A small network was shown many inputs. Here are its activations along a few directions, one row for each input.
Each table varies a few parts of the input and shows all the possible inputs, shuffled.
A made-up example of a description, with smaller parts first: one of 6 places along a line, together with either a single point or (one of 2 separate values, together with one of 5 places around a ring) or one of 11 places along a line.
Shared parts are said once, and a part with two or three values counts as separate values.
In the rows, zero is written as 128.

Other details of the inputs vary at random and push rows far along two fixed directions, the same in every table; ignore that.

Rows:
x1: [158 102 130  96  99 128 112 160 183 152 155 135 111 143  99]
x2: [138 142 108  93  89 126 129 136 120 166 174 170  77 203  99]
x3: [ 96 157 109 134 134  93  84  87  74 179  75 106 145 100 169]
x4: [ 90 135 100 111 112  74  60 131  94 166  92 132 126 105 169]
x5: [164  83 159 121 125 170 174 143 178 100 159 107 150 120  74]
x6: [ 99 119 137 150 134 112 125 113  93 114 100  99 173  93 150]
x7: [127 123 125 191 174 138 176 160  86  28 145 137 155 103 171]
x8: [135 151 112  68  92 132 115  96 149 244 127 114  97 153  66]
x9: [162  81 162 133 124 169 171 140 176 107 161 100 155 129  75]
x10: [121 151 116 120 147 109  98 126  98 128  68 121 142  74 180]
x11: [ 56 196  95 135 122  95 124 113  63 150 123 143 103 109 149]
x12: [128 109 115  67  85 123 121 121 161 182 141 115  99 153  79]
x13: [137 122 146 116  99 153 143 130 139 134 175 160  79 199 109]
x14: [165  88 138  90 108 140 135 155 188 115 153 118 115 138  98]
x15: [136 131 135 107  91 121 111 117 153 207 164 137 131 141  71]
x16: [127 173 127 115 104 158 144 104 146 186 161 151  64 171  96]
x17: [145 184 102  81  98 137 126 114 109 221 161 176  71 194  86]
x18: [159 148 123  67 108 139 118 125 166 196 133 128 102 130  84]
x19: [131  93 151 153 159 141 151 143 117  34 104  98 180  65 157]
x20: [164 111 151 104 112 153 145 158 179 130 160 137 139 115  84]
x21: [156 105 177 178 132 195 201 148 175  53 197 138 119 150 100]
x22: [116  82 138 159 139 111 127 127 113  74 101  85 161 112 172]
x23: [123 150 116 132 149 108  89 132  98 134  74 124 145  76 179]
x24: [156  96 155 202 181 133 130 129 116  56  97  96 182  83 186]
x25: [194  45 165 166 134 153 147 168 202  73 176 117 142 143 107]
x26: [105 136 158 173 147 148 148 128  69  58 127 149 144 124 175]
x27: [190 109 148 131 135 154 130 151 184 153 148 132 128 128  96]
x28: [167  89 141  98 107 138 132 162 190 120 154 128 117 137 103]
x29: [112 121 134 161 139 105 101 131  98 117 109 126 169  82 155]
x30: [140 141 127  83  92 129 108 145 162 197 155 150 122 125  76]
x31: [149 135 121  75 108 143 132 108 158 202 127 115 104 138  73]
x32: [ 69 152  84  61  94  72  70 103  82 184  79 117 106 107 150]
x33: [142 165 138 105 108 162 138 107 125 187 159 167  76 187 100]
x34: [ 84 163 108  86 113  94  89 118  85 158  88 126 141  78 147]
x35: [ 86 178  89  76 122  89  79  89  71 195  57 116 116  85 155]
x36: [120 125 112  78  70 103  93 105 153 234 155 123  98 174  80]
x37: [109 173  87 152 163 109 134 125  59 117 106 142 116 113 181]
x38: [146  93 155 191 179 139 150 122 111  52  84  78 182  86 182]
x39: [172 120 151 168 197 184 194 126 216  45 135 148 144 197  84]
x40: [135 131 144 145 171 167 183 123 201  71 151 166 150 195  65]
x41: [170 133 142 164 152 176 193 146 173  96 181 130  93 150 102]
x42: [ 74 130  98 100 105  85  87 103  86 161  83  98 127 116 154]
x43: [121 139 120 154 148 101  87 115  91 144  83 121 148  86 171]
x44: [ 65 161  94 129 165  96 115  96 126  93  78 158 131 183 143]
x45: [130  87 161 192 159 134 144 131 113  53 120  94 197  85 163]
x46: [113 101 128 156 131  92  94 125 106 107 107 108 152 110 174]
x47: [121 137 132 170 152 135 150 143  62  54 132 153 153 125 170]
x48: [151 107 137 156 129 153 183 159 175  76 191 128  86 166 105]
x49: [ 94 123 135 178 138 130 143 128 101  45 122 126 111 129 189]
x50: [ 93 148  82 138 136  91 125 138  70 107 125 144 104 135 177]
x51: [ 86 156 111 117 117  88  73 127  84 176  97 141 148  83 150]
Each input here is: one of 3 separate values, together with either a single point or one of 5 places around a ring or one of 11 places around a ring.
Changing only the choice among 3 separate values turns x37 into x7. The same change can be made to x27. Which row results? -> x51
Which other rows does x23 become when the choice among 3 separate values takes its other values? List them by row number. -> x1, x30
Which other rows does x22 become when the choice among 3 separate values takes its other values? List them by row number. -> x6, x38
A walk changes only the place on the ring of 5. It starts at x17 and steps to x33. List the rest of the walk in order. -> x16, x41, x37

Rows:
x52: [ 90 182 102 103 109  86  88 113  72 186 109 153 110 110 151]
x53: [111 138 114 133 139 106 110 134 103 112 113 139 129 124 169]
x54: [157  75 155 161 160 152 148 154 120  37 113 102 168  92 163]
x55: [178  91 158 157 130 155 140 128 174 144 160 118 135 156  96]
x56: [ 98 145 123 135 136 119 135 111  95 118 117 118 140 116 152]
x57: [143 109 137 100  98 140 128 137 178 162 153 121 105 134  85]
x58: [112 118 135 113 117 122 109 126 112 128 104 118 134 104 148]
x59: [163 113 123  98 105 129 132 148 162 165 162 132 123 139  82]
x60: [167  97 162 112 116 161 149 135 183 120 151 115 134 139  94]
x61: [136 127 134 111 102 140 146 136 152 158 182 143 116 156  86]
x62: [135 135 117  93  77 117  96 107 135 247 153 131  82 166  88]
x63: [163 125 154 142 137 168 162 142 168 124 161 135 128 145  81]
x64: [120 148 116 140 134 115 110 131  97 115 115 144 127 107 165]
x65: [161 119 125 101 122 138 136 133 170 171 144 130 130 142  71]
x66: [142 119 139 106 111 140 125 127 188 166 145 128 124 139  75]
x67: [108 131 115 136 147 105 109 122 121 127  94 114 150  94 143]
x68: [ 99 137 119 136 132 109 128 107 100 107 104 123 131 129 150]
x69: [132 176 114  72  91 123 120 106 139 228 149 150  81 156  78]
x70: [106 143 112 134 138 113 121 119 108 110  97 123 129 133 162]
x71: [165  79 162 199 162 146 147 131 130  57 124  89 164 113 172]
x72: [124 113 128 153 159 128 133 140 111  72 109 124 131 118 177]
x73: [153 104 148 181 186 154 152 146 138  35 115 124 162 113 163]
x74: [113 144 114 130 147 114 120 118 108 114 101 125 126 128 166]
x75: [ 81 157 111  87  93  86  72 111  85 185  95 135 129 106 150]
x76: [ 84 173 107 117 116 106 102 116  67 167 101 132 107 107 149]
x77: [ 96 141 119 135 134 118 126 104  94 108 114 119 135 121 148]
x78: [128 139 107  80  87 107 104 132 158 210 155 135 102 137  79]
x79: [176  74 162 155 129 163 178 157 187  63 185 134 134 161  91]
x80: [177  84 164 156 151 170 176 151 199  69 166 129 139 169  85]
x81: [127 157 109  84 112 124 113 114 155 206 139 156  95 174  85]
x82: [ 86 173  89  95 117  95  85 111  77 181  95 143  96 123 157]
x83: [140 123 131 109 103 128 133 141 162 147 167 144 106 174  86]
x84: [152 120 125 101 112 133 137 130 180 165 152 114 113 137  80]
x85: [118 143 114 138 138 123 116 126  95 116 105 136 116 106 165]
x86: [149 108 147 136 133 161 158 126 170 112 167 135 133 158  78]
x87: [162 112 136  92  99 140 125 143 156 162 160 136 126 144  84]
x88: [181  86 157 156 152 176 176 155 203  72 162 132 138 169  92]
x89: [102 141 119 133 137 107 122 115 105 107 102 120 129 134 153]
x90: [146  84 169 169 166 152 144 141 143  40 105 108 184  94 157]
x91: [132 123 129 156 154 126 126 146 110  72 120 133 142 111 174]
x92: [104 137 112 137 130 105 111 135 103 109 109 136 131 130 165]
x93: [122 154 116 137 142 123 120 115 102 116 102 130 124 110 162]
x94: [119 130 126 123 142 119 107 120 101 125  89 122 160 104 144]
x95: [101 133 111 134 134 113 116 129 101 110 100 128 120 129 165]
x96: [105 132 126 128 129 110 110 116 121 119  95 104 141  94 155]
x97: [159 141 129 115 124 153 136 126 168 162 151 154 107 154  83]
x98: [133 118 130 107 104 148 143 124 150 149 171 136 100 159  79]
x99: [116 144 125 136 138 118 123 127  89 121 109 133 120 101 161]
x100: [ 73 162 102 118 123  90  99  94  86 159  89 143 126 133 138]
x101: [102 144 120 145 125 117 126 132  89 119 122 133 140 108 158]
x102: [ 99 156 106  92 116  99  91 103  80 168  83 118 136 107 149]
x103: [164 106 142 131  98 133 119 131 156 180 173 127 114 159  98]
x104: [ 97 130 118 134 133 107 117 126  97 107 105 125 121 130 156]
x105: [101 157  93  98 122  89  98 108  87 172  86 115 132 102 146]
x106: [110 114 136 158 148 134 148 133  98  76 124 116 145 106 163]
x107: [157 142 140 114 125 148 143 126 162 166 155 151 112 149  80]
x108: [ 72 160 101 114 109  91  93 106  72 154 117 140 124 121 147]
x109: [146  77 144 174 165 138 150 157 140  39 118  94 158  81 162]
x110: [134 129 129 152 162 134 136 130 116  73 108 119 139 114 171]
x111: [188  91 167 157 137 191 200 153 192  77 184 117 136 150  88]
x112: [141 128 131 113 102 154 154 136 150 162 167 137 101 151  86]
x113: [103 126 126 131 121 102 100 132 116 118 108 118 144  92 157]
x114: [115 142 110  77  79 120 122 111 143 206 155 150  76 177  70]
x115: [127 137 141 163 153 139 147 132 104  79 113 112 144 102 157]
x116: [134  99 156 186 175 154 168 137 128  39 129 116 176 110 152]
x117: [149 139 138 116 104 146 141 145 150 160 173 144 107 147  83]
x118: [120 121 110 123 135 109 117 134  97 124  99 113 138  95 152]
x119: [100 149 122 148 141 126 130 118  97 125 105 131 147 112 147]
Describe the family of inputs behind these rows. -> one of 4 places along a line, together with either a single point or one of 5 places around a ring or one of 11 places around a ring
Changing only the place on the line of 4 turns x63 into x76. The same change can be made to x94. Which row results? -> x54
A walk changes only the place on the line of 4. It starts at x73 and steps to x110. List the rest of the walk in order. -> x82, x91
Which other rows does x75 become when the place on the ring of 5 takes its other values? List them by row number. -> x59, x78, x87, x113
A walk changes only the place on the ring of 11. It starts at x64 and steps to x52. List the rest of the walk in order. -> x117, x101, x61, x108, x79, x83, x92, x53, x91

Rows:
x120: [164 129 128  86  81 135 115 139 156 214 174 142  90 151  79]
x121: [ 98 159 100 104 136  98  95 115  97 147  75 126 129 100 157]
x122: [105 158 105 121 143  97  88 105 101 159  72 124 132 109 162]
x123: [ 76 151 112 111 123  99 102 100  87 147  85 117 143 105 145]
x124: [125 179 112  93 108 152 162 116 152 177 179 179  68 209  61]
x125: [136  76 147 170 163 131 143 157 135  18 111 104 172  94 171]
x126: [160  76 148 181 164 135 137 162 126  31 116 103 156  93 190]
x127: [ 93 159 115 134 132 103 100  95  83 167  88 117 145 101 150]
x128: [155  93 154 175 166 146 149 163 120  31 119 111 169  72 176]
x129: [189  93 162 171 135 192 205 165 184  59 221 156  94 203  92]
x130: [ 86 159 111 117 126 103 107 105  79 156  91 118 142  91 146]
x131: [129  78 158 176 155 139 152 148 124  22 119  99 175  88 167]
x132: [149 123 131  93  73 133 123 129 154 215 182 131  95 154  70]
x133: [194  67 163 131 142 178 180 157 224  74 171 117 143 157  68]
x134: [102 165 108 110 133 106 100 115  83 156  84 130 137  89 154]
x135: [108 165 112 127 140 105  92 105  87 167  81 128 140  99 158]
x136: [ 85 151 111 118 113  97 101 118  76 153 104 120 135  87 153]
x137: [207  69 163 132 135 179 174 176 219  77 182 122 126 141  85]
x138: [ 83 150 117 128 129  98  95  90  91 158  82 116 146 115 149]
x139: [139 114 132  87  70 129 119 124 161 206 176 131  96 168  69]
x140: [128 131 144 212 195 158 179 129 108  11 123 142 145 147 177]
x141: [ 91 129 104 117 113  80  80 119  87 147  96 121 128 116 168]
x142: [145 131 122  84 103 130 117 111 187 207 146 136 107 178  59]
x143: [126 168 114  95  95 148 157 130 151 174 194 181  60 206  66]
Describe the family of inputs behind these rows. -> one of 4 places along a line, together with either a single point or one of 5 places around a ring
Changing only the place on the line of 4 turns x121 into x122. The same change can be made to x133. Which row results? -> x142
A walk changes only the place on the ring of 5. It starts at x131 and steps to x125. List the rest of the walk in order. -> x137, x128, x136
Which other rows does x126 become when the place on the ring of 5 takes its other values? List them by row number. -> x120, x132, x139, x141
